Each row below holds a small network's activations on one input, seen along a few directions.
In each table, some parts of the input vary, and every possible input appears once, in random order.
Descriptions start from the smaller parts, as in this example, which fits no table here: line(4) and (point or line(9) or (values(3) and ring(8))).
Shared parts are said once, and a part with two or three values counts as separate values.
In the rows, 128 means zero.

Other details of the inputs vary at random and push rows far along two fixed directions, the same in every table; ignore that.

A family of inputs:
x1: [123  91 125 114 114 128 124 100 139 113 115 125 120]
x2: [144 155 112 140 129 131 121 134 116 129 140 135 144]
x3: [129 163 132 151 126 132 122 137 116 130 128 132 132]
x4: [126  97 130 113 110 116 131  99 130 101 125 122 128]
x5: [116  92 126 124 115 120 121 100 140 117 118 118 113]
x6: [116 100 137 126 117 122 141  94 143 112 113 121 121]
x7: [113  78 119 128 109 129 150 120 142 119 138 110 136]
x8: [129 151 118 148 125 130 106 140 120 136 127 143 132]
x9: [130 161 133 137 128 143 127 130 120 134 128 140 146]
x10: [113 100 135 129 119 121 141  95 143 116 127 119 109]
x11: [139 164 122 137 120 130 127 138 120 137 141 134 129]
x12: [142 149 113 144 131 140 124 135 133 147 133 146 132]
x13: [146 145 111 145 124 134 116 139 120 144 135 145 132]
x14: [123 163 133 149 128 136 123 129 121 138 131 134 139]
x15: [120 115 176  73 202 106 131 196 124 145 110 110 100]
x16: [124  99 138 122 111 123 141  97 127 104 119 120 121]
x17: [129  92 122 117 108 109 130 103 133 118 135 122 112]
x18: [129  95 129 126 120 123 149  95 142 121 126 120 115]
x19: [118  94 124 120 110 108 125 102 132 115 132 121 112]
x20: [133 163 133 146 125 134 123 137 117 128 123 135 137]
x21: [130 115 170  69 208 114 140 189 121 144 108 102 113]
x22: [126  98 120 118 114 116 146  97 124 112 128 113 123]
x23: [118  92 125 122 114 122 122 101 141 119 126 119 107]
x24: [125  90 125 123 117 122 136 101 146 124 129 127 107]
x25: [144 159 121 139 122 129 118 137 123 132 146 137 133]
x26: [114 100 140 127 115 120 140  93 133 119 132 115 114]
x27: [136 157 123 143 134 141 133 128 117 141 136 134 144]
x28: [124  85 119 119 117 123 128 102 125 112 122 128 121]
x29: [130 121 187  70 196 106 145 191 113 147 119 101 106]
x30: [111 106 179  76 184 110 141 217 127 139 112  97 128]
x31: [119 144 119 145 112 149 128 155 135 132 139 136 157]
x32: [121  89 127 123 110 116 123 103 132 114 114 126 119]
x33: [136 157 117 147 136 143 134 129 127 138 131 139 139]
x34: [141 157 122 146 133 137 132 136 112 133 133 133 137]
x35: [116  95 124 122 111 106 124 102 132 113 124 120 119]
x36: [127 125 179  59 191 103 139 195 107 130 104 103 118]
x37: [131 150 112 141 134 147 120 133 128 135 128 149 140]
x38: [134 161 122 142 124 127 113 137 121 129 143 135 133]
x39: [118  94 125 118 124 134 137  93 141 113 122 120 122]
x40: [108  80 122 124 108 133 146 120 141 112 136 114 138]
x41: [131 163 130 150 125 134 123 137 117 132 137 134 126]
x42: [136 161 123 140 122 128 113 135 122 125 130 137 144]
x43: [119  91 127 118 118 127 133  98 143 114 115 131 121]
x44: [130 118 178  68 201 112 137 193 128 147 114 103 101]
x45: [136 152 109 134 127 133 115 136 115 130 134 144 145]
x46: [135 150 111 137 130 148 111 134 123 135 128 142 139]
x47: [129  89 114 117 116 112 134 100 126 115 128 121 124]
x48: [129  98 136 127 109 118 144  99 130 114 133 116 107]
x49: [114 145 121 151 115 143 126 158 136 139 149 130 143]
x50: [143 161 118 137 124 130 130 137 117 139 138 133 136]
x51: [137 149 109 144 136 142 124 133 128 142 130 145 138]
x52: [113  98 131 125 120 126 132  96 147 119 127 117 109]
x53: [142 148 116 143 122 134 112 141 123 142 138 145 126]
x54: [137  94 124 119 113 111 137  99 131 113 136 116 120]
x55: [146 158 126 146 128 135 132 138 116 137 136 134 132]
x56: [146 149 111 141 127 141 115 136 129 146 133 139 131]
x57: [141 158 126 144 129 139 133 129 121 145 139 135 139]
x58: [135 155 115 132 121 132 112 137 120 130 128 146 145]
x59: [119  96 130 122 124 129 146  93 136 110 121 123 123]
x60: [128 160 124 143 130 145 117 130 137 136 121 139 139]
x61: [129  87 116 119 121 126 130  99 135 120 123 119 118]
x62: [128 163 134 144 126 138 124 129 123 136 126 136 144]
x63: [130 140 114 150 115 144 134 156 136 144 149 131 150]
x64: [116 104 130 121 108 112 137  99 130 112 131 113 112]
x65: [123 163 128 152 131 137 124 131 131 135 125 138 134]
x66: [118 116 176  75 202 104 129 196 123 143 102 110 106]
x67: [100  84 129 133 103 123 140 121 146 116 134 110 131]
x68: [130 167 125 137 120 129 121 137 119 130 125 134 141]
x69: [146 151 109 139 123 127 118 137 121 141 139 141 137]
x70: [119  96 134 120 120 128 145  91 127 113 126 119 127]
x71: [118  96 131 116 119 133 135  94 146 113 116 123 122]
x72: [136 149 117 138 123 139 110 139 119 132 124 149 140]
x73: [131 150 117 146 124 132 108 141 121 139 135 143 126]
x74: [121  95 125 117 108 109 125 101 132 111 118 123 124]
x75: [139 157 116 136 128 135 118 134 115 123 138 139 147]
x76: [136 159 125 142 130 141 128 136 111 126 131 137 140]
x77: [123 160 124 147 132 142 115 131 136 138 126 136 133]
x78: [125 143 119 148 114 144 131 160 138 143 152 132 143]
x79: [141 152 116 140 124 141 111 138 131 144 136 140 125]
x80: [121  92 127 120 113 123 122 100 141 116 113 121 118]
x81: [119  99 131 124 112 108 127  99 132 105 127 115 121]
x82: [142 145 106 145 129 136 116 137 116 139 132 144 138]
x83: [124  98 134 125 117 123 146  96 144 120 130 121 109]
x84: [141 155 117 143 132 145 125 130 136 145 134 137 134]
x85: [129 155 120 144 129 140 115 134 135 138 120 147 137]
x86: [127 123 173  61 196 104 142 194 102 130 109 101 117]
x87: [130 161 128 140 131 145 128 131 130 131 123 145 141]
x88: [126 167 124 142 122 127 120 137 118 131 130 131 136]
Description of these inputs: ring(8) and (point or ring(10)).
The inputs of x79 and x23 match in every part but the ring(8) part. If x11 is changed in the same way as x79 into x23, which row does it become?
> x64
The inputs of x39 and x77 match in every part but the ring(8) part. If x59 is changed in the same way as x39 into x77, which row does it become?
> x65
The inputs of x58 and x47 match in every part but the ring(8) part. If x72 is changed in the same way as x58 into x47, which row does it become?
> x82
Change only the ring(10) part in x12. List by row number the other rows that result.
> x13, x18, x50, x54, x55, x56, x57, x69, x84
Start at x26 and move only the ring(8) part, one step at a time. The first step leads to x14. Which rows follow, in order?
> x62, x9, x70, x27, x57, x29
Start at x85 and move only the ring(10) part, one step at a time. The first step leads to x80. Which rows follow, in order?
> x32, x74, x42, x68, x20, x62, x6, x60

A family of inputs:
x89: [111  43 111 147  94 120 166  82 144 108 147 112 124]
x90: [142 126 154  87 189 119 125 231  98 162 131 101 117]
x91: [148  44 148  70 145  93 149  84 122  96 119  95  98]
x92: [139 212 160 111 198 109 101 206  93 146  97 130 127]
x93: [155 114  66 161  52 131 129  74 140 126 154 154 139]
x94: [121 124  96 179  57 142 137  68 164 128 168 125 144]
x95: [142 196 114 202  77 168 135  97 132 134 151 159 144]
x96: [120 123  81 163  58 128  92  61 131 102 147 159 129]
x97: [139 132 164  85 229 139 122 199 145 179 101 131  94]
x98: [133 202 158 104 198 149 149 219 113 159 140 118 140]
x99: [152 197  99 137 125 137  95 194 115 152 130 166 163]
x100: [ 89  23 148 100 132  99 159 125 140  97 115  98 122]
x101: [125 199 101 186  88 157 112  79 112 132 126 164 167]
x102: [154 205  84 196  94 136 113  80 116 133 142 154 131]
x103: [100  34 147  84 158 124 127  94 173 121  80 116  86]
x104: [ 98  55 188  92 121 108 159 102 141  90  97  97 100]
x105: [ 87  56 157  78 132 117 167 103 148  88 112  87 115]
x106: [151 184  73 182  81 144  94  99 117 138 171 171 133]
x107: [150 225 130 155 154 147 128 148  94 165 134 151 150]
x108: [117 192 166 110 181 129 111 236 130 162 129 118 155]
x109: [137  86 166  56 180  98 123 148 110 103  97 104 117]
x110: [106  44 105 129  74 121 123  88 137  99 126 106 122]
The inputs of x98 and x105 match in every part but one. If x91 is changed in the same way as x98 into x105, which row does it become?
> x109
What do these inputs look like to the network?
> values(2) and (point or ring(10))

A family of inputs:
x111: [121  78 116 116 110 115 130  90 145 111 152 108 101]
x112: [139 169  97 167 121 139 114 149  95 146 140 152 160]
x113: [123 209 129 147 158 150 116 160 134 159 143 146 138]
x114: [131 174 103 173 113 129 105 152 103 152 144 149 143]
x115: [131 214 147 145 135 145 128 169 126 149 142 145 143]
x116: [128 102  76 170  53 136 106  70 151 128 143 154 129]
x117: [125  88 150 102 110 100 157 106 145 112 129  94 108]
x118: [148 177  92 149 131 155 114 142 119 140 160 145 150]
x119: [100  75 137  99 136 131 139  98 142 107 111 101 124]
x120: [115  93 160  97 179 103 141 175 105 117 100 110 123]
x121: [148 109  80 170  72 152 137  51 155 126 135 147 137]
x122: [108 114 187  80 155 112 135 172 128 122 109  94 116]
x123: [137  69 143  92 139 111 132 136 139 128 129 114  86]
x124: [127  98 161  66 155  98 140 179 110 124 122 104 136]
x125: [121 121  94 160  44 124 119  80 138 113 154 137 144]
x126: [155 115 149  63 161  84 114  74  92  94  80 125  90]
x127: [132  79 149 108 155 105 164 118 116 123 114  98 112]
x128: [136 186 118 153 141 146  92 189 133 153 122 163 142]
x129: [149 186 137 144 165 129 115 198  93 158 147 136 122]
x130: [125 190 127 180 129 146 128 131 118 150 138 151 131]
x131: [136 102  73 159  68 144 116  77 140 126 136 157 145]
x132: [115 135  85 172  81 160 138  42 153 115 147 147 146]
x133: [112  97 176  92 183 118 146 165 104 126  95 100 118]
x134: [ 98  78 144  92 149 100 126 138 145 109 115 102 109]
x135: [116  80 139 124 112 128 142  80 161 124 120 130  98]
x136: [155 199 142 120 159 137 138 191 112 151 134 128 156]
x137: [112  82 138 135 121 125 165  73 126 110 120 120 115]
x138: [103  69 123  99 134 114 136 110 142  98 114 109 128]
x139: [143  62 113 113 109 130 139  93 139 115 133 127 109]
x140: [111 107 175  81 154  95 131 183 128 113 113 103 120]
x141: [106  74 110 114 104 105 121  95 143 117 139 111 116]
x142: [124  76 157  90 156 127 154 117 145 127 108 123 108]
x143: [139  98 166  81 178 106 140 168 141 150 109 105  94]
x144: [156 161  94 157  73 112  84   5 115  96 114 163 108]
x145: [ 94  80 144 105 129 121 129 101 151 112 116  98 108]
x146: [140 186 125 145 150 171 105 173 126 156 115 158 154]
x147: [146 185  97 154 137 152 125 131 131 149 145 138 156]
x148: [124 110 159  81 182 101 140 160 139 141 124  91 104]
x149: [113  71 126  80 147 105 134 131 127 120 125 104 126]
x150: [132 131  90 199  66 134 136  53 136 125 146 135 127]
x151: [123 135 109 161  66 151 152  56 144 106 144 143 149]
x152: [151 196 143 122 146 130 117 204 109 148 154 132 133]
x153: [143 181 110 146 148 155 102 185 125 148 118 166 158]
x154: [123 198 138 169 146 150 108 172 107 154 122 141 139]
x155: [133 182 114 154 109 146 116 154 121 121 135 151 174]
x156: [133 186 147 133 164 155  98 196 131 164 114 147 133]
x157: [142 103 165  68 160 108 151 175 110 118 134 100 119]
x158: [132 202 138 140 134 160 119 174 114 139 126 140 168]
x159: [142 116  79 188  68 146 134  59 116 112 158 145 137]
x160: [103  73 129 143 105 104 132  98 131 100 117 117 112]
What do these inputs look like to the network?
> values(2) and (point or (values(4) and ring(6)))
The inputs of x146 and x156 match in every part but the values(2) part. If x142 is changed in the same way as x146 into x156, which row does it become?
> x135
Change only the values(4) part in x136. List by row number the other rows that result.
> x121, x127, x147
Change only the values(2) part in x155. List by row number the other rows that result.
> x140
Change only the values(2) part in x143. List by row number the other rows that result.
> x121

A family of inputs:
x161: [130 173 137 139 128 146 126 133 131 133 138 138 132]
x162: [ 85  57 139 121 125 142 161 190 169 140 150  97 143]
x163: [143 151 104 145 132 131 104 144 114 145 143 141 125]
x164: [136 173 125 133 120 130 126 138 128 133 145 128 143]
x165: [138 156 115 149 138 131 114 136 128 150 131 148 122]
x166: [146 150 101 135 138 144 113 139 115 137 136 144 142]
x167: [145 156 106 129 128 139 101 144 128 141 142 143 131]
x168: [132  77  84 175  35 119 136  31 134  99 150 133 121]
x169: [110 101 156 106 147 120 129 127 135 120  96 114 116]
x170: [130  92 137  98 158 119 141 123 134 127 110 124 115]
x171: [139  89 141  96 139 110 147 135 111 117 122 114 125]
x172: [117 105 160 114 146 112 148 125 122 121 126 108 102]
x173: [112  94 144  99 148 110 121 131 136 120  99 124 114]
x174: [112  75  73 163  45 132 108  29 146  90 133 140 131]
x175: [137 167 129 140 133 149 119 131 141 146 125 139 130]
x176: [122  91 148  98 130 101 127 143 114 109 112 115 124]
x177: [137 167 120 138 130 135 138 135 114 131 139 129 154]
x178: [138  95 146  90 130 105 135 140 124 119 127 113 113]
x179: [119 104 157 103 152 126 157 121 122 115 118 111 119]
x180: [120 169 126 141 120 127 118 142 118 124 129 130 153]
x181: [124  99 153 115 152 115 140 124 132 134 113 109  99]
x182: [140 161 116 133 133 139 110 135 142 147 130 151 128]
x183: [134 168 123 149 124 122 130 139 114 137 146 125 137]
x184: [139 161 124 146 142 154 131 127 128 143 119 141 141]
x185: [114 169 137 147 127 142 118 137 120 123 122 140 142]
What do these inputs look like to the network?
> point or (values(4) and ring(6))
Change only the values(4) part in x177. List by row number the other rows that result.
> x164, x180, x183
